A small network was shown many inputs. Here are its activations along a few directions, one row for each input.
Each table varies a few parts of the input and shows all the possible inputs, shuffled.
A made-up example of a description, with smaller parts first: one of 4 places along a line, together with either a single point or one of 11 places along a line or (one of 3 separate values, together with one of 5 places around a ring).
Shared parts are said once, and a part with two or three values counts as separate values.
In the rows, zero is written as 128.

Other details of the inputs shift rows strongly along two fixed directions, in all tables alike. That doesn't count.

Rows:
r1: [187 140 169  89  72  40 120 107 119  60 133 179  89 209]
r2: [145 110 101 126 138 147 147 123 104 158 122 137 144 133]
r3: [182 141 181  88  56  36 127 117 118  74 140 176  96 204]
r4: [187 136 192 111  70  41 136 129 109  78 152 158  93 222]
r5: [137 131 115 109 131 123 151 116  92 155 123 122 134  86]
r6: [ 89 188 188 140  56  54  74 162 210  13 155 129  90 188]
r7: [155 106 120 134 161 147 136 116 101 153 130 130 137 129]
r8: [ 53 144 136 172 159 165  93 163 203 106 147  92 135 127]
r9: [133 124 122 104 134 128 154 119  95 156 115 127 132  92]
r10: [148 113 111 131 125 146 147 134  95 158 120 130 144 120]
r11: [147 110 110 128 127 145 147 128 104 165 119 129 146 128]
r12: [137 119 110 102 151 131 147 101 105 148 107 129 129 105]
r13: [152 109  98 130 144 149 141 116 105 151 112 134 139 133]
r14: [153 108  99 138 138 151 142 114 104 152 113 134 128 126]
r15: [ 55 157 116 178 125 162  94 173 195 104 135  83 140 113]
r16: [130 121 113  98 145 130 153 107 104 156 117 133 133 105]
r17: [138 118 111 109 145 134 148  99 104 149 109 130 118  97]
r18: [150 109 132 136 143 143 142 134  90 160 139 126 142 115]
r19: [ 37 158 135 143 140 148 105 153 208 109 120  84 129  98]
r20: [ 58 153 138 183 142 159  89 173 190 105 153  79 137 109]
r21: [ 61 143 133 184 159 169  87 154 202 100 138  89 120 121]
r22: [145 114 121 113 129 138 133 122 100 156 126 144 145  97]
r23: [142 111 112 107 141 140 133 111 109 156 128 150 144 111]
r24: [151 109 109 118 141 144 127 103 108 150 120 147 129 104]
Each input here is: one of 4 places along a line, together with one of 6 places along a line.
The inputs of r6 and r20 match in every part but the place on the line of 4. If r23 is changed in the same way as r6 into r20, which row does it become?
Answer: r8
Start at r21 and move only the place on the line of 4, one step at a time. The first step leads to r14. Which rows follow, in order?
Answer: r24, r17

Rows:
r25: [ 63 161 116 146 115 140 108 146 192  92 110  97 110 111]
r26: [ 76 141 154 165 125 146  83 169 185 103 156 107 140 118]
r27: [175 140 168  88  95  42 125  88 126  65 130 170  75 195]
r28: [199 106  91  79 116 117 175  91  33 187 109 165 148  89]
r29: [ 82 148 113 174 118 156  89 165 187  94 135 105 134 139]
r30: [169 158 173  95  74  36 141 114 105  65 128 151  79 175]
r31: [ 77 154 130 182 114 148 105 174 180 102 134  92 127 129]
r32: [215  75 103 111 162 142 181  91  32 189 115 155 137 151]
r33: [225  70 105 108 147 142 152  85  43 190 124 175 147 131]
r34: [ 66 160 127 145 138 138 102 139 188  84 117  93 106 108]
r35: [ 57 150 109 132 132 145 107 141 208  94 105 115 129 140]
r36: [187 119 172 110  89  68 121 117 126  74 140 182  98 235]
r37: [207  90 102  74 136 126 155  73  42 183 112 177 134  90]
r38: [ 86 138 135 170 133 158  74 155 193  94 144 115 128 129]
r39: [161 150 196  76  83  30 137 113 115  81 151 159  91 182]
r40: [ 99  98  81 160 181 223 155 154 103 235 124  82 190  50]
r41: [ 83 143 146 171 130 150  78 163 189  98 149 114 135 120]
r42: [219  87  91 120 123 140 177 103  26 192 118 152 137 125]
r43: [ 87 101  93 114 195 209 134 123 118 227 119 108 188  14]
r44: [ 82 141 130 180 150 155  98 150 188  92 128  91 118 149]
r45: [221  86 102 119 146 138 170  96  21 184 125 148 132 122]
r46: [ 84 135 136 174 158 155  84 140 197  94 144 106 120 144]
r47: [187 134 154 129  66  63 139 125 113  76 127 154  89 229]
r48: [180 137 200 111  86  47 131 133 108  87 171 156 102 208]
r49: [165 147 186  79  62  35 124 116 113  73 143 171  96 170]
r50: [ 73 150 149 175 133 142 104 172 172  99 149  82 128 124]
r51: [171 153 180  89  82  35 126 104 113  67 143 167  80 171]
r52: [177 144 174 125  49  50 145 147  98  83 148 145  99 204]
r53: [ 75 144 156 170 141 141  90 161 181 101 165  98 130 120]
r54: [178 142 192 117  78  48 145 144  99  85 155 140 100 212]
r55: [ 64 155 108 139 124 140  99 138 204  91 106 109 126 126]
r56: [191 102 125  72 141 110 192  94  27 197 118 142 141  97]
r57: [ 55 163 146 141 130 126 111 152 179  94 130  85 118  98]
r58: [ 52 164 135 142 107 128 117 159 183 101 123  89 123 101]
r59: [194  97 124  74 143 109 171  79  30 191 133 159 136  80]
r60: [ 77 131 138 167 166 159  92 143 200  98 142 112 122 158]
r61: [103  98  67 160 175 223 138 149 100 222 130  95 197  39]
r62: [194  89  88  77 136 128 195  80  45 191  87 162 132 127]
r63: [116  88  74 165 214 232 121 118 109 210 134 104 168  41]
r64: [218  91 112 119 143 130 174 104  17 189 130 146 140 112]
r65: [112  89  47 165 191 235 132 127 116 215 109 104 187  64]
r66: [ 68 144 129 135 140 142  82 128 209  91 115 120 120 117]
r67: [ 68 155 134 140 147 137  87 128 196  87 132 109 107 104]
r68: [ 72 138 120 174 134 162 112 161 196 103 120 100 125 166]
r69: [214  77  85 105 138 144 176  98  40 193 113 170 155 155]
r70: [199  83 106  70 168 124 173  62  50 186 109 174 128 120]
r71: [ 96 103  77 127 193 213 124 114 116 212 111 116 176   4]
r72: [ 61 140 131 128 148 146  91 132 213  94 113 125 123 131]
r73: [ 83 111  71 118 179 208 151 133 113 226 110  97 194  23]
r74: [ 93 101  49 137 189 219 151 109 121 213  83  96 164  36]
r75: [161 157 165  83  46  33 140 126 108  73 135 160 102 179]
r76: [ 79 154 124 175 114 148  93 173 183  99 140 103 141 129]
r77: [203 100  80  78 120 124 171  83  37 183 104 166 141  99]
r78: [157 157 178  83  52  33 158 131 111  86 129 147  95 190]
r79: [177 144 175 110  54  50 139 150 107  89 154 155 118 217]
r80: [189 139 184 123  85  52 121 123 105  73 163 164  90 197]
r81: [ 60 167 127 147 111 132 112 154 187  96 115  95 118 102]
r82: [ 58 149 127 138 156 142 113 135 200  90 106 100 111 136]
r83: [ 65 153 125 145 147 138 104 132 196  87 108  94 108 122]
r84: [ 74 141 161 158 131 147  88 173 191 113 156 106 147 130]
The inputs of r57 and r34 match in every part but one. If r59 is changed in the same way as r57 into r34, which row does it become?
Answer: r67
The inputs of r46 and r60 match in every part but one. If r74 is changed in the same way as r46 into r60, which row does it become?
Answer: r62
What do these inputs look like to the network?
Answer: one of 2 separate values, together with one of 5 places around a ring, together with one of 6 places along a line
Which other rows does r79 become when the place on the ring of 5 takes its other values? List them by row number.
Answer: r40, r48, r54, r84
Which other rows does r49 become when the choice among 2 separate values takes its other values? List them by row number.
Answer: r26
Which other rows does r76 become when the place on the line of 6 takes its other values? List them by row number.
Answer: r29, r61, r65, r69, r79

Rows:
r85: [173 121 138  83 108  91 165 107  70 158 127 150 128 119]
r86: [ 99 124 111 145 167 164 125 134 142 141 133 113 138 114]
r87: [162 104 123 118 141 133 151 109  93 153 122 147 122 138]
r88: [ 91 136 118 121 142 149 132 138 139 146 112 110 145  85]
r89: [109 121 119 143 158 164 110 137 147 144 124 118 152 104]
r90: [104 125 109 153 155 162 125 138 138 141 129  96 142 113]
r91: [ 99 118 103 144 139 171 120 137 151 146 119 117 143 110]
r92: [106 121 124 145 156 160 110 134 149 152 138 116 151 100]
r93: [230  88 125  96 122 107 175  97  17 174 123 159 134 138]
r94: [101 165 168 119  94  77  98 130 177  60 141 130  91 146]
r95: [109 166 148 153  91  92 106 154 173  59 142 122 104 182]
r96: [171 146 160 126  65  62 131 129 124  72 131 156  88 206]
r97: [100 160 155 120  95  83 102 124 185  56 120 132  85 158]
r98: [ 91 172 156 116  90  75 119 143 176  64 128 121 104 168]
r99: [167 140 180 112  87  59 128 130 119  67 142 161  90 204]
r100: [181 103 119 105 115 122 149 117  70 154 126 157 140 132]
r101: [101 121 128 147 161 163 121 137 141 148 143 114 138 101]
r102: [108 129 110 158 143 165 119 149 136 141 125 111 145  99]
r103: [103 154 165 139  83  92  97 154 177  69 153 129 110 172]
r104: [209  98 115  67 112  96 192  83  33 182 103 168 128 125]
r105: [ 95 135 102 123 155 150 120 114 144 133 118 115 133  85]
r106: [191 114 130 120 109 106 153 116  64 154 140 152 128 134]
r107: [160 111 106 114 124 130 145 117  90 150 130 145 142 135]
r108: [106 119 113 155 150 167 125 135 144 146 118  99 135 113]
r109: [105 124 108 143 162 162 115 131 150 144 128 115 151 113]
r110: [105 122 125 155 150 160 120 142 136 149 139  97 142 100]
r111: [ 99 131 113 123 152 152 115 121 141 133 114 118 133  76]
r112: [107 118 112 144 156 167 115 128 156 148 117 118 143 113]
What do these inputs look like to the network?
Answer: one of 4 places along a line, together with either one of 2 separate values or one of 5 places around a ring
The inputs of r103 and r100 match in every part but the place on the line of 4. If r92 is changed in the same way as r103 into r100, which row does it become?
Answer: r89
Which other rows does r109 become when the place on the ring of 5 takes its other values? List them by row number.
Answer: r86, r90, r95, r107

Rows:
r113: [136 161 151 104  97  62 141 121 134  75 142 133 107 175]
r114: [189  86 101  98 148 148 141  82  70 163 108 166 127  95]
r115: [147 139 163 114 114  80 126 110 136  61 122 140  73 173]
r116: [126 144 146  98  86  74 133 120 144  88 111 151  95 192]
r117: [ 66 131 126 210 146 182  82 170 192 110 139  71 158 144]
r118: [163 147 155 154  87 109 124 160 123  82 147 146 112 228]
r119: [145 147 171 109  90  69 101 136 129  70 145 159 108 152]
r120: [163 111  91  91 143 129 185  99  53 172 123 138 147 107]
r121: [208  98 117 141 156 166 149 120  55 189 142 151 153 145]
r122: [192  98  85 101 132 143 150  88  73 169  96 156 137 100]
r123: [139 137 151 102  82  85 137 123 147  75  96 148  91 186]
r124: [ 37 151 132 138 156 158 101 144 217 117 130  97 148  97]
r125: [143 160 174 115 100  56 127 137 123  75 138 130 102 158]
r126: [161 116 178 158 103  94 101 135 122  74 158 136 115 215]
r127: [ 53 156 131 166 124 162  81 158 202 117 143  89 135  74]
r128: [205 102 107 141 147 166 155 125  53 189 135 147 156 150]
r129: [175 107  94  99 120 130 155 120  49 174 114 155 157  89]
r130: [166 104 106  78 139 127 173  93  74 188 115 152 159 106]
r131: [165 108  83 100 148 131 176  91  55 177 107 139 126 117]
r132: [ 78 106  91 136 203 214 131 137 129 220 105  94 188  12]
r133: [141 163 164 114  91  56 133 143 121  76 132 126 106 162]
r134: [ 81 112  51 136 192 223 126 120 135 207 121 103 196  21]
r135: [177  93  96  95 153 137 137  79  67 175 123 169 131 101]
r136: [140 154 152 114 111  64 126 108 137  79 132 137  83 180]
r137: [147 156 159 118  55  70 117 135 133  87 144 141 104 154]
r138: [ 37 154 129 148 174 159 101 143 198  99 146  88 132  93]
r139: [138 158 160 105 106  62 135 116 136  74 148 136 104 171]
r140: [157 126 150 173  79  92 135 156 133  85 146 153 104 217]
r141: [173 111  89 101 155 126 169  85  60 181 111 137 128 112]
r142: [145 146 175 116  71  75 107 129 131  81 156 151  94 150]
r143: [172 102  74  97 131 137 153  91  63 177 108 161 139 110]
r144: [203  91 123 137 163 170 145 119  50 183 147 157 148 144]
r145: [ 49 144 119 149 148 172 101 145 220 110  92  91 128 104]
r146: [ 88  98  41 148 186 241 127 123 133 195  86 103 170  27]
r147: [202  76 118 150 148 152 144 107  50 183 137 133 163 143]
r148: [150 154 165 112  82  63 105 137 133  75 139 153 114 153]
r149: [ 50 151 106 157 154 163  74 136 213 110 126 104 130  97]
r150: [140 162 168 121  73  63 140 135 123  87 143 118  92 159]
r151: [144 152 134 110  85  71 109 113 145  79 127 156  99 178]
r152: [133 158 162 121  66  68 147 142 117  84 139 121  90 164]
r153: [192  76 101 150 133 157 156 119  42 180 127 132 164 151]
r154: [170 105 123  95 115 129 172 108  63 202 117 137 143  91]
r155: [164 103 113  87 127 127 173 121  54 186 102 148 155  98]
r156: [ 51 161 117 159 134 156  81 170 197 107 126  94 152  80]
r157: [133 141 193 105  79  72 125 130 136  94 143 144  91 158]
r158: [135 153 136 100  73  74 125 127 137  71 139 158 117 174]
r159: [145 152 152 102  88  69 112 116 146  74 149 159 116 166]
r160: [206  76 111 129 153 149 150 128  63 193 153 136 154 141]
r161: [ 51 140 129 150 157 172  95 140 222 109  99  94 124 100]
r162: [ 62 145 111 161 149 174  77 139 217  97 111 101 127  91]
r163: [ 47 162 141 169 142 155 104 158 193 116 142  67 123  79]
r164: [ 82  85  82 134 217 237 129 110 142 205  89 104 159  27]
r165: [176  97 104  86 149 135 146  86  65 170 139 168 151  93]
r166: [168 100  98  87 145 130 164  85  75 193 100 152 138 115]
r167: [140 153 153 118  48  75 123 142 127  84 140 143 102 159]
r168: [ 37 164 120 161 144 154 110 177 181 103 121  74 139  90]
r169: [128 149 171 107  56  72 141 142 132  96 128 136  99 168]
r170: [ 68 120 135 185 167 183  77 184 203 114 167  83 141 138]
r171: [ 78 109  89 146 220 214 131 136 110 202 121  84 173   8]
r172: [ 42 152 149 155 132 159  99 159 207 129 131  83 133  82]
r173: [167 128 156 141  90  87 118 162 137  91 162 129 115 219]
r174: [ 65 121 135 216 162 184  87 172 205 112 154 106 132 131]
r175: [188 100 103 105 159 136 168  83  66 168 101 137 121 101]
r176: [ 53 154 110 164 158 168 106 144 206  98 104  75 118 101]
r177: [135 146 158 111 119  69 122 107 133  74 137 143  77 179]
r178: [124 148 154  89  80  71 143 128 143  83 127 151 115 183]
r179: [178 101  88 104 144 142 180  95  58 165  92 136 123 110]
r180: [167 125 165 173  94  87 122 145 142  88 156 155 103 208]
r181: [200  81 101 161 139 150 167 121  63 192 134 154 149 139]
r182: [170  96 135  85 151 127 157 108  58 184 117 156 147  88]
r183: [ 35 139 130 143 169 165  87 135 214 116 119 104 121 105]
r184: [ 33 143 138 135 164 163  97 143 213 111 135 104 142  97]
r185: [ 40 157 135 147 141 153  99 171 202 119 114  88 150  89]
r186: [136 143 161 100 101  68 121 108 152  91 121 153  93 183]
r187: [ 63 129 112 188 143 184  95 197 199 117 152  76 147 147]
r188: [174 104 130 106 142 129 167 100  46 183 139 131 124  82]
What do these inputs look like to the network?
Answer: one of 4 places along a line, together with either one of 4 separate values or (one of 3 separate values, together with one of 5 places along a line)
The inputs of r184 and r130 match in every part but the place on the line of 4. If r119 is changed in the same way as r184 into r130, which row does it become?
Answer: r156
The inputs of r132 and r185 match in every part but the place on the line of 4. If r160 is changed in the same way as r132 into r185, which row does it become?
Answer: r173
Which other rows does r180 become when the choice among 4 separate values takes its other values? List them by row number.
Answer: r121, r147, r160
Start at r188 and move only the place on the line of 5, one step at a time. The first step leads to r171. Which rows follow, in order?
Answer: r138, r177, r115
Which other rows does r129 become when the choice among 3 separate values takes its other values? List them by row number.
Answer: r155, r168
Which other rows does r186 become when the place on the line of 4 takes its other values? List them by row number.
Answer: r116, r166, r183
